kuzu: -26 27 31 22 -72 7 10 -20 -39 47 -20 -17 -76 -49 39 -29 -7 -9 -3 9 -3 21 -48 2 -37 45 6 20 10 -49 -25 -11 51 -48 66 -19 79 50 16 81 11 -19 -29 22 -49
selu: -4 4 37 -8 -88 22 27 -11 -46 25 -62 16 -45 -38 18 -55 -7 -10 12 -11 9 5 -10 -22 -9 38 27 53 48 -73 -3 -33 40 -18 13 -52 75 63 10 33 0 0 -24 14 -66
Bip: -3 4 34 -9 -88 21 33 -11 -45 22 -63 20 -47 -44 24 -53 -8 -11 7 -18 10 3 -18 -24 -10 43 29 54 55 -81 -4 -31 40 -21 13 -55 80 63 10 30 6 -4 -22 16 -71
ruz: -2 6 37 -7 -85 21 24 -10 -47 26 -63 16 -45 -36 16 -58 -8 -9 13 -8 7 7 -8 -18 -10 32 22 52 45 -67 -1 -32 41 -15 11 -48 72 64 12 34 -1 3 -24 13 -64
vov: -24 34 34 30 -65 2 -3 -18 -41 50 -16 -26 -77 -43 30 -34 -8 -8 2 22 -6 30 -40 10 -38 32 -9 14 -3 -30 -24 -9 52 -46 70 -7 70 51 20 92 7 -16 -30 20 -38
pel: -24 29 42 18 -74 16 -13 -17 -41 55 -22 -28 -58 -23 13 -37 -2 1 18 33 -10 31 -13 19 -28 25 5 20 -13 -21 -17 -17 59 -25 64 -3 57 56 21 88 -17 3 -36 16 -24
kadu: -12 15 37 4 -81 19 11 -14 -44 37 -45 -1 -54 -36 21 -46 -6 -7 12 5 1 16 -16 -6 -19 34 18 39 25 -53 -10 -25 48 -24 36 -33 70 59 14 57 -4 -2 -28 16 -51
Lave: -24 14 37 2 -88 24 17 -18 -39 44 -33 -8 -56 -41 34 -32 -3 -7 6 2 -1 14 -28 -4 -23 51 33 35 19 -63 -19 -23 56 -31 53 -30 78 55 11 64 -5 -7 -30 18 -50
tum: -25 32 31 28 -66 4 2 -20 -39 49 -18 -23 -78 -47 34 -33 -8 -10 -2 17 -5 27 -46 7 -37 38 -4 17 5 -40 -25 -10 51 -48 68 -13 75 50 19 87 11 -18 -30 21 -43
pida: -16 24 44 13 -76 16 -11 -14 -43 49 -34 -19 -50 -20 4 -47 -2 0 22 31 -7 30 -1 15 -22 17 3 27 -3 -22 -9 -20 54 -17 49 -9 54 59 21 77 -19 8 -37 15 -28
mumu: -15 20 34 11 -77 12 12 -16 -43 38 -38 -5 -62 -42 27 -42 -9 -9 5 4 1 16 -29 -4 -26 39 11 33 23 -54 -15 -20 46 -34 44 -29 74 57 15 63 4 -9 -27 17 -53
row of pel -> -24 29 42 18 -74 16 -13 -17 -41 55 -22 -28 -58 -23 13 -37 -2 1 18 33 -10 31 -13 19 -28 25 5 20 -13 -21 -17 -17 59 -25 64 -3 57 56 21 88 -17 3 -36 16 -24
find: -25 32 31 28 -66 4 2 -20 -39 49 -18 -23 -78 -47 34 -33 -8 -10 -2 17 -5 27 -46 7 -37 38 -4 17 5 -40 -25 -10 51 -48 68 -13 75 50 19 87 11 -18 -30 21 -43 -> tum

Kopod: 2 -16 0 -3 -14 -2 1 -14 -3 -5 -1 -1 1 -3 -3 1 -8
Fid: 1 6 0 3 -22 -10 6 -14 0 -5 -1 -1 0 -52 0 1 -23
roke: 2 -16 0 -3 -14 -2 -1 -20 -3 -10 -1 -1 1 -3 -3 1 -8
rut: 1 6 0 3 -22 -10 6 -14 0 -5 -1 -1 0 5 2 1 2
find: 2 -16 0 -3 -14 -2 -1 -20 -3 -10 -1 -1 1 -3 -3 1 -8 -> roke
row of roke -> 2 -16 0 -3 -14 -2 -1 -20 -3 -10 -1 -1 1 -3 -3 1 -8

